A small network was shown many inputs. Here are its activations along a few directions, one row for each input.
Each table varies a few parts of the input and shows all the possible inputs, shuffled.
A made-up example of a description, with smaller parts first: one of 2 separate values, together with either a single point or one of 9 places around a ring or (one of 6 places along a line, together with one of 8 places around a ring).
Shared parts are said once, and a part with two or three values counts as separate values.
(in the rows, 128 means zero)

Other details of the inputs vary at random and push rows far along two fixed directions, the same in every table; ignore that.
These rows show it; all are for the same input, with only those details redrawn:
[147 110 135 135 139 126 124 128 122 122 117 144 123]
[140 151 102 169  89  76 143 118  61  91 155 126 143]
[ 74 117  96  57 127 123 149 126 149 160 175 219 155]
[144 113 131 134 136 122 127 128 119 122 122 146 125]
[ 70 120  92  56 123 120 151 125 146 160 180 221 158]
[159 104 144 144 146 131 119 130 124 120 105 135 116]
[147 148 107 175  92  78 140 119  61  88 148 119 139]
[ 86 112 105  66 133 128 143 127 151 157 163 209 148]

Table:
R1: [148 137 117 171  76  77 130 120  69  91 159 124 148]
R2: [195  75 181 156 183 163  97 137 151 124  57 115  90]
R3: [110 170  95 165 100  89 158 132  53  93 156 104 139]
R4: [219  76 181  83 191 135  89  93 128 199  48  62 192]
R5: [ 52 122  84  68 145 120 153 127 170 142 139 185 132]
R6: [139 152 103 179  97  90 149 135  57  92 145 110 145]
R7: [141 123 149 146 159 159 127 144 106 128 105 119 121]
R8: [104 172  90 159  96  90 164 121  54  91 169  93 134]
R9: [129 133 151 140 156 145 130 137 129 127 108  95 103]
R10: [154  91 157 150 184 162 107 135 157 117  48 110  91]
R11: [ 54 134 107  61 144 128 156 131 164 159 160 170 128]
R12: [ 67 138 101  62 114 122 141 121 196 158 162 165 125]
R13: [124 114 128 132 152 124 136 136 119 118 104 129 114]
R14: [150 101 162 146 189 182 108 143 157 127  58 105  94]
R15: [172  81 167 146 149 157  90 128 162 123  81 134 115]
R16: [177  80 159 155 173 149  98 125 167 115  55 124  94]
R17: [165  96 149 127 111 110 115 125 140 115 125 150 127]
R18: [213  87 206 154 151 200  74 135 161 132  75 124 118]
R19: [165 104 177 159 196 202 102 148 152 131  53  95  95]
R20: [116 164 103 178 106  75 144 112  97  80 120  77 110]
R21: [131 183 114 172  91 107 135 138  67 109 171  74 131]
R22: [147  99 152 148 183 162 112 138 158 117  56 103  90]
R23: [ 63 131 114  39 104 150 128 127 212 187 171 188 128]
R24: [ 82 111 129  43 120 137 130 135 214 184 156 176 109]
R25: [ 41 129  82  48 139 126 170 127 152 153 177 183 137]
R26: [170 146  99 106  96  31 135  70  39 154 135  64 234]
R27: [182  70 170 155 157 147  87 126 172 115  63 125 102]
R28: [124 120 125 141 157 142 131 123 140 108  94  99  99]
R29: [168  83 154 155 177 160 107 141 163 119  52 117 100]
R30: [203  77 205 156 169 194  82 146 146 140  79 119 113]
R31: [114 163 103 169 104  63 156 120  82  85 139  81 112]
R32: [160  96 169 150 195 192 107 134 164 122  53  82  80]
R33: [161 148 117 174  56  82 121 108  80  81 154 126 152]
R34: [215  69 201 148 153 162  85 137 161 122  70 120 100]
R35: [ 86 124 140  45 118 167 125 141 198 196 169 175 122]
R36: [147  84 155 136 192 143 122 144 161 120  59 106  81]
R37: [142 168 124 168  84  87 138 126  94 100 150  70 113]
R38: [ 43 156 106  56 134 150 162 136 145 174 191 181 153]
R39: [123 182  99 174  85  98 128 125  83  97 156  75 126]
R40: [121 177 102 161  88  90 138 133  74 105 171  81 126]
R41: [153 127 167 136 145 173 103 134 175 141  98  91  96]
R42: [127 130 130 126 139 124 122 141 143 130 126 100 100]
R43: [133 183 114 181  94 119 123 131  82 104 153  70 128]
R44: [ 47 135  87  62 134 143 151 128 148 156 161 204 156]
R45: [159 107 165 135 130 146  95 129 195 138  83  94  76]
R46: [136 164 100 177  83  96 134 112  63  91 154 127 153]
R47: [118 145  94 167 107  63 155 123  69  81 131 109 124]
R48: [160 104 174 146 192 193 118 145 140 132  80  85  91]
R49: [ 37 146  90  57 132 129 155 121 172 156 164 181 138]
R50: [145 178 128 176  58 108 118 120  98 109 152  75 119]
R51: [120 158  99 172 108  79 154 130  62  85 137  95 125]
R52: [167 136 120 177  66  74 119 108  93  76 137 121 141]
R53: [ 69 106 118  52 167 162 144 142 165 171 140 200 137]
R54: [147 182 137 174  84 117 136 133  80 113 165  69 129]
R55: [147  94 129 146 153 113 134 141 136 112  90 126 110]
R56: [198  93 196 138 140 182  91 140 142 139 107 137 128]
R57: [187  87 179 151 176 172 100 139 141 131  74 123 103]
R58: [108 183 105 171  97 100 145 117  79  94 146  86 130]
R59: [ 72 107 102  50 143 150 134 122 185 167 151 227 150]
R60: [126 118 119   9 146 117 130  87 118 234 151 144 252]
R61: [121 189 109 157  65  87 148 125  76 108 185  86 135]
R62: [ 49 144  83  54 121 128 139 129 179 162 176 175 135]
R63: [200  69 199 153 169 179  83 143 153 133  71 119 105]
R64: [134 161 104 176  94 102 151 138  50 101 160 117 157]
R65: [ 79 132 108  63 127 153 145 133 135 173 190 219 170]
R66: [ 69 144 107  63 113 137 139 124 188 163 168 165 131]
R67: [111 179  95 175  93 107 147 123  51  94 153 115 154]
R68: [ 88  95 111  66 118 111 136 126 164 152 166 210 151]
R69: [195  87 187 141 140 177  83 129 163 128  85 136 120]
R70: [129 150  89 166  83  55 150 114  64  85 159 131 142]
R71: [125 147  95 181 109  74 142 116  81  73 110 100 121]
R72: [ 85 148 133  63  98 161 132 140 166 190 193 167 139]
R73: [ 76 105 107  63 154 166 138 140 182 168 136 208 150]
R74: [ 79 155 125  69  92 167 125 131 176 184 185 168 142]
R75: [125 179 109 155  46  72 139 122  86 111 181  90 124]
R76: [219  66 169  88 190 101  95  87 138 183  36  58 178]
R77: [154 164 119 190  95 120 125 118  61  96 144 116 152]
R78: [110 170  83 156  82  54 148 126  85  93 168  86 119]
R79: [ 41 150  86  59 134 161 160 125 148 161 184 184 155]
R80: [179  84 178 149 154 177  84 132 159 130  80 131 118]
R81: [116 151  91 166 109  69 161 117  75  77 139  82 112]
R82: [145 123 148 133 132 118 124 132 160 126 112  91  90]
R83: [197  83 197 162 164 199  75 138 156 134  71 120 117]
R84: [149 101 134 146 152 127 131 143 128 118  96 126 116]
R85: [ 63 115 101  50 151 139 128 132 214 167 142 172 113]
R86: [ 63 120 101  56 145 173 144 141 171 177 161 220 167]
R87: [171 127 186 150 156 196  95 140 172 145  88  79  95]
R88: [124 172 111 177 108 109 152 137  48  97 151  94 140]
R89: [138 139  92 187 101  72 143 122  88  76 115 107 130]
R90: [162 151 127 163  58  89 128 120  62  95 174 131 159]
R91: [ 38 127  73  55 139 120 163 116 173 143 159 183 131]
R92: [127 147 150 150 151 166 122 132 133 129 108  96 114]
Changing only one part turns R53 into R7. The same change can be made to R35. Which row results? -> R72
What do these inputs look like to the network? -> one of 4 places along a line, together with either a single point or (one of 2 separate values, together with one of 11 places along a line)
Which other rows does R12 become when the choice among 2 separate values takes its other values? List them by row number. -> R82
A walk changes only the place on the line of 4. It starts at R31 and steps to R11. List the rest of the walk in order. -> R9, R38
Which other rows does R22 become when the place on the line of 11 takes its other values? List them by row number. -> R10, R15, R23, R28, R29, R33, R49, R59, R62, R66
Which other rows does R58 become when the choice among 2 separate values takes its other values? List them by row number. -> R9
Which other rows does R32 become when the place on the line of 11 takes its other values? List them by row number. -> R14, R39, R41, R44, R46, R50, R58, R69, R73, R80
A walk changes only the place on the line of 4. It starts at R76 and steps to R26. List the rest of the walk in order. -> R4, R60

Table:
R93: [100 115 133  91 159 162 121 136 178 158 121 140 117]
R94: [113 114 136 114 154 148 129 134 168 133 102 132 103]
R95: [136 113 122 131 142 104 130 119 131 114 105 119 119]
R96: [150 140 134 182 118 118 129 135  91  88 128 107 111]
R97: [111 130 129 113 144 142 123 127 165 136 115 119 110]
R98: [ 57 142  75  58 107  91 159 111 141 148 176 182 164]
R99: [155 143 142 183 120 127 125 131  88  93 113  90 110]
R100: [146 119 134 131 138 127 127 132 115 130 113 122 140]
R101: [155 127 141 134 113 126 107 120 137 136 123 122 135]
R102: [115 122 127 129 144 136 129 136 143 124 115 122 110]
R103: [150 122 133 129 138 132 124 130 114 134 117 116 142]
R104: [134 116 144 119 133 159 109 135 172 141 119 145 106]
R105: [135 117 147 125 130 161 111 135 157 133 121 137 112]
R106: [140 108 140 112 127 133 113 126 158 142 118 152 130]
R107: [126 118 134 104 145 133 122 119 154 148 109 121 136]
R108: [129 122 141 135 127 148 126 135 143 125 126 139 118]
R109: [133 133 141 143 130 144 127 136 127 117 127 127 117]
R110: [ 70 172  91  97  86 118 152 125 114 139 203 167 162]
R111: [135 120 135 150 127 136 128 137 130 111 127 137 113]
R112: [145 105 130 139 149 114 125 128 122 117 102 114 121]
R113: [153 151 136 183 121 123 125 128  96 105 109  71 112]
R114: [ 98 100 125  96 167 151 131 141 173 142 118 159 106]
R115: [148 128 143 130 132 138 118 121 114 138 122 115 142]
R116: [133 127 138 134 124 151 123 132 140 129 132 132 121]
R117: [132  84 148  91 152 153 112 133 174 150 113 174 127]
R118: [ 79 136  93 106 125 107 150 126 142 119 149 156 118]
R119: [125 131 130 142 137 134 135 134 127 121 113 117 111]
R120: [157 137 125 164 118  98 127 113  96 104 107  78 130]
R121: [ 99 101 130  91 168 159 136 142 173 151 116 168 107]
R122: [126 125 142 117 141 162 123 136 148 138 132 140 120]
R123: [133 102 140  87 138 151 109 126 178 162 124 165 133]
R124: [136 109 143 115 157 140 122 129 137 144 103 132 132]
R125: [143  99 138 117 160 138 125 139 134 136 106 142 131]
R126: [133 112 140 108 144 142 124 126 132 143 119 145 138]
R127: [126 155 100 142  99  89 146 113  77 118 149 110 154]
R128: [118 141 116 112  98 118 133 116 118 142 163 145 165]
R129: [118 113 136 120 151 152 130 139 140 129 124 153 111]
R130: [114  90 132  81 170 146 132 132 166 160 110 168 128]
R131: [150 156 130 177 114 124 127 135  88 105 125  82 126]
R132: [116 100 137 103 169 164 128 151 164 144 113 161 111]
R133: [154 102 141 132 131 125 112 128 145 126 111 145 120]
R134: [132 130 143 133 124 155 119 132 145 135 131 128 124]
R135: [165 145 132 167 116 111 123 125  80 114 119  82 146]
R136: [133 133 140 132 117 146 110 132 156 135 128 132 115]
R137: [157 138 122 162 119  94 125 111 100 100 108  76 126]
R138: [123 151  96 141 100  84 140 113  82 112 151 105 153]
R139: [102 146 108 123  91 116 133 129 135 123 161 160 129]
R140: [150 131 164 130 121 122 128 150 137 138 142  81  80]
R141: [100 162  93 137 101  97 145 118 110 105 152 112 126]
R142: [144 109 131 139 145 111 129 123 128 115  97 115 119]
R143: [143 136 134 159 135 135 128 131 116 116 109  94 109]
R144: [102 165 105  91  65  60 161 128  92 147 216 122 145]
R145: [156 142 135 184 123 123 128 140  90  95 109  86 114]
R146: [129  97 142  95 157 149 124 133 154 147 124 169 134]
R147: [122 133 131 130 143 145 128 134 130 133 124 122 119]
R148: [ 96 116 117  72 121 135 138 124 155 160 159 190 160]
R149: [151 142 137 180  98 120 119 131 102  92 124 102 113]
R150: [161 133 137 153 123 123 122 119  90 117 121 101 138]
R151: [134 127 131 146 142 137 122 133 131 118 111  98 107]
R152: [128 114 137 135 127 141 120 138 144 117 126 149 109]
R153: [147 126 135 134 138 119 117 115 135 126 100  92 126]
R154: [157 119 149 139 136 134 120 127 120 124 113 121 133]
R155: [123 123 133 115 148 158 127 142 144 141 123 135 122]
R156: [145 156 133 178 119 122 124 129  91 107 121  80 120]
R157: [148 121 137 137 141 125 115 122 126 132 105  94 132]
R158: [145 119 138 155 123 131 115 137 141 109 117 135  99]
R159: [132 130 132 145 138 134 126 128 137 116 106 100 105]
R160: [130 126 150 123 146 167 117 134 144 142 119 125 117]
R161: [142 106 138 129 157 128 125 130 124 130 104 131 127]
R162: [161 115 147 138 121 135 108 123 128 127 115 118 132]
R163: [ 88 162  73 121  81  64 158 112  76 114 180 135 168]
R164: [142 140 126 182 128 111 133 134  87  92 117  99 109]
R165: [145 120 142 125 146 137 120 123 133 146 104 109 134]
R166: [146 122 145 127 149 139 116 124 127 145 107 110 137]
R167: [ 86 140  95 120 117 104 152 128 127 114 149 148 123]
R168: [113 115 146  95 135 172 111 136 180 156 130 157 121]
R169: [179 136 145 175 118 119 117 121  85 104 116  85 134]
R170: [131 136 136 145 135 136 123 128 140 121 106  95 109]
R171: [150 109 137 139 129 124 125 127 122 120 122 138 133]
R172: [ 68 165  85  95  92 117 156 123 105 136 198 170 156]
R173: [ 74 152  79  87  97  89 163 116 104 143 179 169 171]
R174: [128 157 116 132  96 107 134 116  90 126 164 124 164]
R175: [119  90 140  81 166 156 125 132 159 157 119 176 133]
R176: [126 156 103 143 102  91 141 115  73 117 153 112 158]
R177: [101 161  87 125  59  75 147 112  81 113 189 154 172]
R178: [117 119 131 120 151 139 127 130 164 124 102 123  99]
R179: [106 165  85 126  65  82 151 109  77 120 195 146 178]
R180: [151 126 143 134 112 131 109 121 127 132 125 119 141]
R181: [125 133 133 144 139 136 130 135 122 121 117 119 115]
R182: [ 44 129  80  32 120 111 160 116 164 170 176 207 169]
Changing only one part turns R150 into R172. The same change can be made to R135. Which row results? -> R131
Changing only one part turns R109 into R154. The same change can be made to R108. Which row results? -> R148
What do these inputs look like to the network? -> one of 2 separate values, together with either a single point or (one of 4 places along a line, together with one of 11 places along a line)
Which other rows does R174 become when the place on the line of 4 takes its other values? List them by row number. -> R146, R154, R169
Which other rows does R117 become when the place on the line of 4 takes its other values? List them by row number. -> R162, R177, R180
Which other rows does R132 become when the place on the line of 11 takes its other values? List them by row number. -> R96, R111, R114, R118, R121, R129, R152, R158, R164, R167
Which other rows does R100 become when the choice among 2 separate values takes its other values? List them by row number. -> R145
